Each row below holds a small network's activations on one input, seen along a few directions.
Each table varies a few parts of the input and shows all the possible inputs, shuffled.
Descriptions start from the smaller parts, as in this example, which fits no table here: one of 2 separate values, together with either a single point or one of 11 places along a line or (one of 4 places along a line, together with one of 8 places around a ring).
Shared parts are said once, and a part with two or three values counts as separate values.
In the rows, 128 means zero.

Other details of the inputs shift rows strongly along two fixed directions, in all tables alike. That doesn't count.

Rows:
r1: [ 68 173 120 134  82  78 155 175 138 143  88 101 103 166  91 121]
r2: [103 150 101 111 120 103 120 150 156 134 152 110 127 151 108 139]
r3: [119 146 139 127  88  90 156 154 124 134 141 139  86 147  94 136]
r4: [175  98 147 168 148 187 137  67 104 112 114 157 111 101 183  84]
r5: [123 117 118 108 173 155  95 126 167 134 138 122 183 124 128 159]
r6: [143 120 118  95 197 161  74 124 174 127 176 125 210 112 106 179]
r7: [115 127 114 103 166 132  87 150 158 139 152 123 167 124 115 168]
r8: [191  66 144 151 192 222  96  44 111 128 114 168 182  78 203 114]
r9: [126 125 133 107 135 119 107 126 120 120 147 134 130 114 126 142]
r10: [145 121 104 141 187 169  89 120 152 138 114 125 204 119 147 133]
r11: [100 159 121 117 123 106 140 159 162 128 148 101 127 148 100 141]
r12: [206  82 142 158 197 227 106  43 116 113 135 155 180  75 204 103]
r13: [ 98 140 114 112 105  98 128 148 142 138 131 115 111 161 118 135]
r14: [170  91 149 156 120 181 141  54  88 129 100 163 113 112 190  87]
r15: [112 142 105 124 101  95 111 164 109 116 111  93 146 140  95 127]
r16: [108 153 118 102 143 101 136 178 179 131 156  96 148 143  90 161]
r17: [146 120 124 124 163 138 121 133 146 118 141 118 136 116 140 135]
r18: [111 128 147 169  71 116 164 102  61 117  45 140  48 122 169  57]
r19: [191  92 164 156 125 179 147  60  79 115 118 175 103  89 171  98]
r20: [143 114 165 146  70 120 167  94  62 101 100 159  29 109 155  84]
r21: [ 86 138 119 113 115  90 124 160 146 141 126 117 116 152 111 148]
r22: [104 141 145 131  93 103 150 143 113 154 121 141 106 135 112 135]
r23: [163 117 108 137 155 157  90 125 125 129 125 111 216 117 116 138]
r24: [147  94 141 149 144 167 122  88 116 133 106 158 128 114 165 112]
r25: [143 124  97  89 208 138  87 161 184 120 187 105 204 122 110 187]
r26: [137 135 127 114 145 116 142 151 146 135 161 122 156 128 111 156]
r27: [161  98 136 176 100 157 129  84  59 100  62 135  92 112 150  69]
r28: [142 127 116 114 169 129 123 155 162 129 167 122 166 129 109 164]
r29: [163 102 150 145 144 164 119  84 104 125 129 166 123 105 146 116]
r30: [125 143 120 119 146 105 137 168 164 137 154 113 144 140 106 151]
r31: [103 152 108 108 119 115 129 145 164 134 150 110 137 150 101 139]
r32: [115 135 144 143  88 110 161 118  93 109 111 129  60 125 153  88]
r33: [ 90 130 129 116 103  94 131 143 122 131 115 125 103 135 132 131]
r34: [113 142 123 108 129  95 138 163 140 121 145 105 119 127 123 140]
r35: [102 155 100 117 110  96 114 181 145 128 120  84 168 157  61 150]
r36: [ 83 161 127 105  89  63 135 178 136 140 148 117  92 157  75 153]
r37: [150 118 145 160  90 151 163  73  88 129 106 157  84 119 165  77]
r38: [127 120 145 152  69 125 165  81  72 109  93 149  39 120 169  62]
r39: [112 123 139 132  78 112 152 106  89 121  99 137  65 139 158  92]
r40: [167  88 113  99 235 203  42  95 152 119 163 136 234  75 169 167]
r41: [160  99 119 106 225 206  59 100 169 128 158 135 228  90 143 169]
r42: [148 100 146 146 116 172 140  68 103 118  95 150  94 123 170  87]
r43: [120 135 149 178  74 122 172 106  76 140  57 143  79 130 154  73]
r44: [178  99 146 131 161 186 115  78 123 105 136 153 136  94 149 125]
r45: [ 79 158 130 117  94  76 141 182 141 158 135 126 109 157  81 152]
r46: [124 138 126 111 119 104 127 151 135 122 152 126 108 135 103 149]
r47: [120 124 162 148  59  91 197 119  62 104  92 145   8 122 145  78]
r48: [120 145 102 133 114 105 112 173 132 135 120  98 169 152  78 139]
r49: [ 95 162 106 109 133  90 122 177 169 131 162  94 137 153  98 155]
r50: [ 84 173 141 127  58  42 197 194 130 150 129 108  71 164  83 131]
r51: [113 150 101 114 133 112 117 152 170 144 163 115 159 152 103 148]
r52: [118 137 139 122 115 109 164 147 132 118 132 122  93 137 104 131]
r53: [103 145 113 113 112 102 129 156 154 151 143 119 136 167 108 146]
r54: [116 145 138 116 111  99 134 146 129 149 152 134 134 136  96 151]
r55: [135 122 103 135 180 160  85 121 147 127 108 116 183 119 149 131]
Each input here is: one of 5 places along a line, together with either one of 2 separate values or one of 9 places around a ring.
Changing only the place on the line of 5 turns r22 into r40. The same change can be made to r23. Which row results?
> r15
Changing only the place on the line of 5 turns r12 into r11. The same change can be made to r8. Which row results?
> r5
Change only the place on the line of 5 in r25. List by row number the other rows that result.
> r26, r28, r47, r52

Rows:
r56: [163 120 125 128 158 137 114 145 125 109 142 115 169 105 104 146]
r57: [ 88 158 129 142  88  87 154 170 133 160  99 119 121 162  86 133]
r58: [149 115 119 102 153 130  76 143 122 121 158 124 187 110  94 172]
r59: [100 127 120 123 142 126 114 131 135 119 102 117 114 127 150 119]
r60: [118 147 140 132  83  77 159 176 102 118 116 116  88 136  71 130]
r61: [129 120 165 133 114 128 169 111 117 129 130 161  59 118 145 118]
r62: [110 129  92  97 200 139  75 151 182 124 147  94 198 123 143 161]
r63: [112 132  79  92 184 146  65 134 186 121 156  93 198 137 139 155]
r64: [183  86 152 139 157 198 130  44 118 111 147 174 105  96 187 102]
r65: [139 136  99 125 180 149  94 147 175 153 146 108 235 135 115 162]
r66: [134 139 107 134 144 141 113 135 155 150 132 114 194 143 116 139]
r67: [102 154 144 117  84  83 179 147 138 138 156 134  62 152 114 128]
r68: [109 133  97 109 168 129  98 141 162 121 133  99 163 131 150 137]
r69: [201  90 152 167 134 176 142  76  66  90 102 148 112  83 159  84]
r70: [159 124 145 156  83 122 162 115  74 101 108 131  80 119 118  90]
r71: [ 84 150 121 120  91  91 117 160 128 169 119 129 148 157  88 151]
r72: [ 95 162 111 133  82  94 141 160 145 158 120 110 138 175  84 131]
r73: [159 118 145 155  77 129 157 104  71  99 105 136  71 124 116  87]
r74: [ 90 121 130 120 102 117 110 112 101 124  95 137  87 127 157 110]
r75: [ 83 143 148  97  83  76 148 150 129 150 156 149  76 146 105 155]
r76: [179  94 151 135 175 185 135  72 129 118 152 164 124  92 185 119]
r77: [ 96 151 153 118  91  78 184 160 136 141 147 136  58 145 111 136]
r78: [117 127  98 115 159 141  97 120 153 116 128 105 153 129 159 124]
r79: [173  93 150 182 141 192 138  67  90 131  74 160 135 100 177  83]
Changing only one part turns r73 into r72. The same change can be made to r60. Which row results?
> r57
What is each input in this table made of?
> one of 4 separate values, together with either a single point or one of 5 places along a line
Change only the place on the line of 5 in r61. List by row number the other rows that result.
> r64, r67, r76, r77
Change only the choice among 4 separate values in r58. List by row number the other rows that result.
> r71, r74, r75

Rows:
r80: [115 155 113 114 114  91 139 140 137 120 173 120  99 130 138 124]
r81: [ 87 135 175 151  39  92 165 124  65 155  71 164  50 132 100 104]
r82: [103 115 133 145 120 130 115 122 103  97  71 126  61 121 138  98]
r83: [123 158  91 150 129 142  98 142 155 169 112  99 239 158  94 133]
r84: [ 63 135 116  92 116 111 108 134 150 130 118 118 108 151 130 137]
r85: [150  98 147 125  89 149 131  80  88 120 131 161  93 129 128 117]
r86: [173 124 144 134 149 149 151 107 109  87 134 122 124  88 143 109]
r87: [109 138 123 120 155 132 137 142 166 113 109 104 120 136 121 130]
r88: [144 135 134 113 115 121 163 146 160 131 172 125 124 151  82 155]
r89: [ 88 140  97 110 156 125 107 133 183 134 142 120 117 151 153 132]
r90: [132 116 124  95 114 116  97 141 126 124 156 128 142 136  74 164]
r91: [160 111 134 136 144 140 103 116  83  80 126 124 116  81 138 112]
r92: [173 126 120 110 167 148 121 144 167 115 173 119 184 132  77 170]
r93: [125 140  82 149 120 115 113 153 129 148  98  82 207 156 131 118]
r94: [139 140 107  95 190 132 104 145 185 120 216 100 187 114 135 165]
r95: [145 126 132 124 124 126 146 131 155 134 181 135 113 151 106 142]
r96: [128 105 134 137 170 176 127  85 156 119 123 139  98 121 190  99]
r97: [ 74 157 116 123 112  81 142 184 143 113  91  95  72 154  90 124]
r98: [165 121 147 128 145 156 158  97 124 101 153 128 119  92 160 113]
r99: [ 98 124 122 101 121  84 108 171 118 141 123 116 150 127 116 162]
r100: [154  93 135 149 154 138 106 131  86 112  94 134 136  94 155 124]
r101: [ 95 172 163 151  70  80 199 171 123 159  98 135  87 153  69 126]
r102: [166  99 138 156 158 143 133 130  90 111  87 132 128  95 157 111]
r103: [ 82 144  88  75 172 129  70 138 199 138 156 110 170 151 141 166]
r104: [130 127  84  97 209 126  80 162 194 156 188 115 227 130 152 187]
r105: [114 130  95 166 102 156 118  93 118 116  52 101 125 155 156  61]
r106: [139 122 161 159 139 160 153  96 135 162 133 166 121 120 150 116]
r107: [159  95 144 149 165 157 143 101 124 137 132 148 130 107 197 113]
r108: [174 117 135 141 153 147 126 116  90  78 122 122 114  81 141 104]
r109: [130 117 147 118  96 116 123 107  71  96 120 131  85  94 137 107]
r110: [137 120 154 146 119 165 126  69 106 160 110 181 123 117 166 112]
r111: [136 113 139 109 118 142 117  86  90 104 142 138 115  96 161 114]
r112: [116 118 153 144 116 152 177  94 130 115  88 136  50 128 168  84]
r113: [152 100 123 119 165 156  99  93 121 140 129 151 166 108 198 133]
r114: [ 77 139 123  97  96  69 132 172 123 154 130 119 132 149 121 158]
r115: [111  94 138 126 133 159  99  82 104 104  79 140  88 108 165 101]
r116: [107 173  97 150  52  81 151 148  98 116 104  77 120 158 104  81]
r117: [ 68 183 130 101  32  34 170 163 107 130 145 115  40 159 109 117]
r118: [185  98 120 135 156 175 112  78 136 122 169 161 134 124 151 126]
r119: [141 138 128 130  99  95 148 171 118 110 134 119  94 147  59 138]
r120: [128 142 148 129 149 145 151 137 169 166 147 140 171 127 107 158]
r121: [140 138 125 133 180 144 103 162 154 145 131 127 199 115  85 166]
r122: [152 113 144 161 149 176 128  73 125 158 125 181 133 111 171 110]
r123: [119 136 138 124 125  99 175 165 145 148 134 116 129 136 133 144]
r124: [175 102 144 149 172 159 145 113 114 119 106 134 155  95 166 122]
r125: [135 126 127 127 100 100 119 164 110 110 136 124 103 141  64 143]
r126: [104 145 134 137 124 104 111 174 127 150 118 130 149 130  72 158]
r127: [ 99 137 128 101 143 134  93 136 154 171 151 141 198 133 101 179]
r128: [115 146 121 102  78  92 134 137 135 142 163 136  99 168  94 148]
r129: [165 124 100 162  85 151 126 102 105 122 104 112 155 158 108  87]
What is each input in this table made of?
> one of 5 separate values, together with either a single point or one of 9 places around a ring
Changing only the choice among 5 separate values turns r115 into r90. The same change can be made to r97. Which row results?
> r119
Changing only the choice among 5 separate values turns r122 into r104. The same change can be made to r81. Which row results?
> r99
Change only the place on the ring of 9 in r94. List by row number the other rows that result.
> r80, r86, r91, r98, r108, r109, r111, r117
Change only the choice among 5 separate values in r120. List by row number the other rows that result.
> r88, r98, r112, r123
